These are the activations of a small neural network, seen along a few directions. Each row is one input.
Each table varies a few parts of the input and shows all the possible inputs, shuffled.
A made-up example of a description, with smaller parts first: one of 8 places around a ring, together with either a single point or (one of 2 separate values, together with one of 4 places along a line) or one of 9 places around a ring.
Shared parts are said once, and a part with two or three values counts as separate values.
In the rows, zero is written as 128.

Other details of the inputs vary at random and push rows far along three fixed directions, the same in every table; ignore that.

Rows:
x1: [149 136 116 126 118 112 136 131 116 115 119 130]
x2: [153 134 143 138 160 137 145 131 102 120 125 161]
x3: [109 104 133 125 138 119 111 118 164 134 151  87]
x4: [125 105 126 120 146 113 126 131 142 113 148  87]
x5: [152 129 128 130 135 120 140 138 114 105 116 125]
x6: [141 104 116 134 147 116 134 123 141  93 152  83]
x7: [144 133 127 129 125 121 144 128 122 122 120 119]
x8: [110 133 121 123 104 131 122 130 132 138 120 133]
x9: [146 126 124 149 152 144 136 112  93 117 128 169]
x10: [127 114 121 128 131 118 130 131 140 110 147  93]
x11: [104 178 128 127  86 166 125 133 114 151  97 167]
x12: [129 130 143 137 144 136 121 126 118 150 123 173]
x13: [126 108 131 127 150 120 123 124 155 113 156  90]
x14: [136 126 134 123 133 108 137 132 147 127 147  98]
x15: [129 127 120 127 120 131 125 120 125 118 119 130]
x16: [ 94 163 136 114  79 136 104 139 132 189  87 189]
x17: [116 129 136 133 137 144 124 121 110 149 124 170]
x18: [160 135 123 143 134 130 147 114  83 119 113 161]
x19: [106 152  92  91  37 109 123 152 121 116  64  99]
x20: [158 129 112 131 120 113 139 124 105 107 115 130]
x21: [142 119 121 124 124 106 132 138 134 106 126  98]
x22: [136 141 131 125 122 122 142 134 127 130 119 127]
x23: [ 97 132 142 106 125 129 110 138 157 155 130 133]
x24: [146 114 125 126 150 103 136 136 141 106 146  94]
x25: [147 138 118 123 122 111 138 134 119 116 122 130]
x26: [147 113 109 144 132 128 141 116  99  96 126 120]
x27: [104 158 130 121  99 148 117 138 124 158 106 186]
x28: [126 107 122 122 136 117 123 121 141 113 135  92]
x29: [153 119 125 135 134 120 136 128 112 106 118 123]
x30: [128 111 117 131 132 118 127 122 141 111 148  91]
x31: [ 95 105 161 121 156 111 109 127 204 177 193  83]
x32: [140 140 129 149 151 163 136 130  99 112 141 153]
x33: [144 124 145 146 162 139 129 120 109 136 129 169]
x34: [135 118 110 129 121 124 133 120 100 109 109 122]
x35: [154 132 135 140 144 140 147 121  94 122 114 160]
x36: [133 114 119 128 135 115 135 133 136 101 146  91]
x37: [140 127 147 140 181 147 132 121 121 126 151 173]
x38: [142 116 117 127 136 127 133 121 107 105 117 125]
x39: [126 152 124 148 120 166 127 109 101 133 117 156]
x40: [124 130 133 116 119 105 129 139 156 134 142  99]
x41: [142 119 111 140 125 130 132 114 111 105 121 125]
x42: [123 116 143 127 146 120 116 132 154 148 146 126]
x43: [115 167  94 107  41 126 129 147 105 117  63 141]
x44: [152 113 110 134 123 101 136 118 122 103 130  90]
x45: [153 136 121 129 123 113 142 130 111 111 122 127]
x46: [ 72 158 165 115 113 147 103 135 174 227 130 183]
x47: [122 125 126 120 110 104 125 131 151 134 136  94]
x48: [107 126 184 132 196 147 122 129 174 189 184 164]
x49: [141 118 116 137 130 131 130 112 110 104 119 126]
x50: [154 124 119 134 137 114 136 127 110 109 124 125]
x51: [103 122 140 115 113 118 114 136 169 155 132  94]
x52: [146 120 114 131 134 124 141 129 101  96 122 124]
x53: [140 126 134 145 162 148 131 116 113 127 138 175]
x54: [150 120 130 136 166 140 138 121  95 109 127 163]
x55: [132 123 131 141 149 144 131 117 100 133 133 168]
x56: [ 85 146 131 100  86 132 105 141 156 165 101 141]
x57: [ 92 156 147 136 121 171 111 120 141 175 137 161]
x58: [125 127 140 131 155 143 126 123 110 140 130 172]
x59: [107 118 136 123 137 130 118 128 144 148 144 128]
x60: [ 97 109 166 119 163 113 111 131 206 178 197  88]
x61: [138 124 120 126 136 124 139 134 109 104 126 125]
x62: [129 125 121 124 120 129 124 123 124 117 114 128]
x63: [125 102 123 128 141 117 121 114 141 118 140  89]
x64: [101 154 104  93  42 115 115 148 140 124  72 102]
x65: [ 86 141 112 125  64 146 104 137 151 151 119  95]
x66: [113 155 124 111  74 123 119 149 132 146  82 140]
x67: [133 132 139 131 150 145 126 124 117 129 126 170]
x68: [128 131 143 127 163 143 128 127 121 136 133 169]
x69: [106 146 112 111  50 107 118 137 141 148  91 108]
x70: [132 109 131 136 135 112 133 118 144 129 145  86]
x71: [148 116 109 135 130 126 143 122  97  94 125 123]
x72: [110 105 128 119 130 119 113 120 152 134 138  93]
x73: [126 136 144 135 159 148 127 127 130 140 142 180]
x74: [121 134 138 131 145 144 128 131 117 143 137 174]
x75: [112 122 124 113 119 116 125 139 148 124 142  95]
x76: [110 130 131 141 129 158 117 128 139 139 154 119]
x77: [141 132 127 122 129 116 132 140 127 118 119 129]
x78: [125 122 133 121 122 118 132 134 152 135 134  94]
x79: [138 131 117 147 132 154 134 129 109 101 140 115]
x80: [157 132 122 132 123 122 145 133 100  98 104 124]
x81: [147 127 119 135 110 123 138 124  99 110  97 121]
x82: [118 146 146 144 152 167 124 117 128 147 151 152]
x83: [142 120 122 124 131 106 132 135 137 111 134 100]
x84: [135 103 130 137 140 115 134 120 141 123 144  83]
Description of these inputs: one of 4 places along a line, together with either one of 2 separate values or one of 9 places around a ring or one of 10 places around a ring.
Question: The inputs of x57 and x82 match in every part but the place on the line of 4. If x15 is changed in the same way as x57 into x82, which row does it become?
Answer: x13
Question: The inputs of x20 and x25 match in every part but the place on the line of 4. If x35 is changed in the same way as x20 into x25, which row does it become?
Answer: x48
Question: The inputs of x73 and x53 match in every part but the place on the line of 4. If x40 is changed in the same way as x73 into x53, which row does it become?
Answer: x47
Question: Change only the choice among 2 separate values in x11. List by row number the other rows that result.
Answer: x32
Question: Change only the choice among 2 separate values in x82. List by row number the other rows that result.
Answer: x79
Question: Change only the place on the ring of 9 in x60. List by row number the other rows that result.
Answer: x1, x7, x21, x45, x66, x78, x80, x83
Question: Change only the place on the ring of 10 in x67. List by row number the other rows that result.
Answer: x4, x6, x10, x13, x27, x52, x54, x56, x74
Question: Change only the place on the line of 4 in x30. List by row number the other rows that result.
Answer: x9, x27, x43
Question: Change only the place on the line of 4 in x77. List by row number the other rows that result.
Answer: x12, x21, x42
